These are the activations of a small network on made-up records, seen along a few directions, one row for each record.
Here are examples, each followed by its value of one field, L.
The largest differences between rows may come from other fields.
In the rows, 500 means zero.
Strong random noise was added to every row along 6 fixed directions; ignore it. To show where, here is one row again and again, with new noise each time:
[775 177 543 451 592 492 408 593 658 627 846 331 551 337 469 905 426 653
 529]
[471 540 557 519 297 644 393 375 472 488 471 556 492 390 552 381 458 447
 580]
[369 477 427 552 388 612 423 460 560 379 577 588 410 565 469 490 648 584
 463]
[694 678 695 415 580 641 877 569 491 533 222 636 754 339 278 516 531 640
 591]
[491 563 475 421 368 421 516 454 507 407 515 402 604 448 521 350 562 459
 505]
[546 501 630 589 399 711 478 370 567 531 330 560 398 410 538 627 506 383
 670]
[344 485 361 473 283 380 290 359 527 289 640 324 387 557 640 351 596 355
 473]
[856 325 692 364 666 648 519 588 475 586 708 493 598 211 320 819 240 776
 558]

[411 503 511 434 702 723 427 489 348 181 607 734 229 665 280 653 504 784
 355] => l7
[414 494 532 533 568 656 492 717 378 835 359 462 401 583 613 531 361 432
 566] => l2
[424 394 388 649 361 550 302 531 613 583 640 471 414 620 650 505 570 390
 507] => l2
[244 613 428 660 316 626 593 557 575 682 439 757 730 639 420 254 774 620
 386] => l4
[662 529 505 204 370 233 546 441 444 477 777 246 901 329 541 180 332 530
 445] => l6
[365 529 506 616 435 571 555 403 709 387 344 582 362 579 521 577 700 400
 529] => l10
[699 289 671 511 408 693 218 380 412 759 620 545 494 190 590 530 139 499
 636] => l3
[704 320 483 342 689 351 489 532 507 360 851 236 593 359 379 686 338 607
 473] => l5
[586 487 521 289 733 450 612 520 389  89 574 471 385 544 280 543 420 709
 425] => l6
[221 509 311 542 590 450 358 356 526  46 610 517  99 717 412 566 615 486
 377] => l9
[519 399 413 485 516 316 574 622 587 523 634 363 716 502 465 425 666 553
 380] => l4
[187 464 197 515 310 265 179 376 510 284 750 417 345 749 714 282 627 354
 378] => l8
[549 683 563 435 714 509 771 609 386 440 197 534 594 489 393 452 490 592
 523] => l5
[566 526 406 352 462 358 463 569 431 616 705 333 701 339 558 298 359 557
 400] => l9
[637 375 467 544 511 364 454 548 668 662 501 338 492 543 591 744 597 318
 562] => l1
[599 492 493 349 335 245 289 358 491 534 562 142 546 296 768 338 341 136
 624] => l1
[331 506 462 533 502 745 567 506 479 304 500 856 433 625 314 394 595 787
 392] => l6
[523 507 493 411 496 322 713 482 664 506 457 368 702 533 552 480 737 447
 457] => l7
[577 640 588 359 626 432 712 443 433 419 357 404 595 446 484 421 444 500
 498] => l5
[788 320 682 392 599 453 380 475 482 614 657 332 562 320 564 760 286 477
 598] => l7
[527 584 489 411 666 468 567 610 339 457 436 530 465 545 326 466 352 585
 384] => l9
[415 438 492 633 527 606 598 578 664 628 534 653 617 595 362 600 727 642
 436] => l4
[667 478 551 656 445 547 643 549 724 814 306 553 643 512 568 639 641 338
 680] => l8
[571 400 521 438 416 303 534 625 581 697 766 379 826 375 521 394 506 595
 449] => l10
[429 458 393 573 392 488 452 526 584 569 646 504 560 550 567 528 518 495
 472] => l2
[699 439 568 427 566 491 406 498 432 584 504 439 526 399 468 567 302 531
 541] => l3
[476 585 534 467 596 481 609 445 463 457 185 465 428 533 435 581 494 347
 600] => l3
[535 496 551 533 529 520 557 402 560 452 361 577 414 513 492 632 584 372
 558] => l1
[563 523 586 482 535 477 644 603 595 568 392 505 620 424 433 535 526 519
 525] => l10
[389 465 394 551 389 424 429 521 485 566 549 488 478 537 611 396 535 426
 542] => l8

Which value of L does each new row have?
[768 512 630 329 497 430 489 499 450 611 582 322 754 195 594 431 169 394
 623] => l2
[456 421 329 467 344 378 317 485 481 582 739 342 579 467 591 374 493 496
 462] => l3
[504 627 603 473 538 615 614 359 407 268 313 681 361 477 374 413 429 484
 590] => l8
[332 475 358 487 779 463 580 689 576 251 644 569 390 808 191 680 751 863
 264] => l4
[485 590 567 406 354 440 488 456 454 449 639 504 694 394 460 203 437 525
 464] => l10
[463 744 603 479 347 431 701 484 478 536 162 472 701 409 520 218 534 237
 610] => l10
[518 553 577 548 507 712 659 504 540 549 419 721 686 395 347 423 490 677
 526] => l5
[481 579 608 689 340 742 558 390 527 604 279 713 473 460 597 457 486 399
 628] => l2
[599 493 629 528 481 645 429 430 428 501 493 497 356 386 506 614 220 445
 648] => l2
[556 383 405 594 515 192 734 573 826 693 347 293 719 623 577 642 894 294
 548] => l3
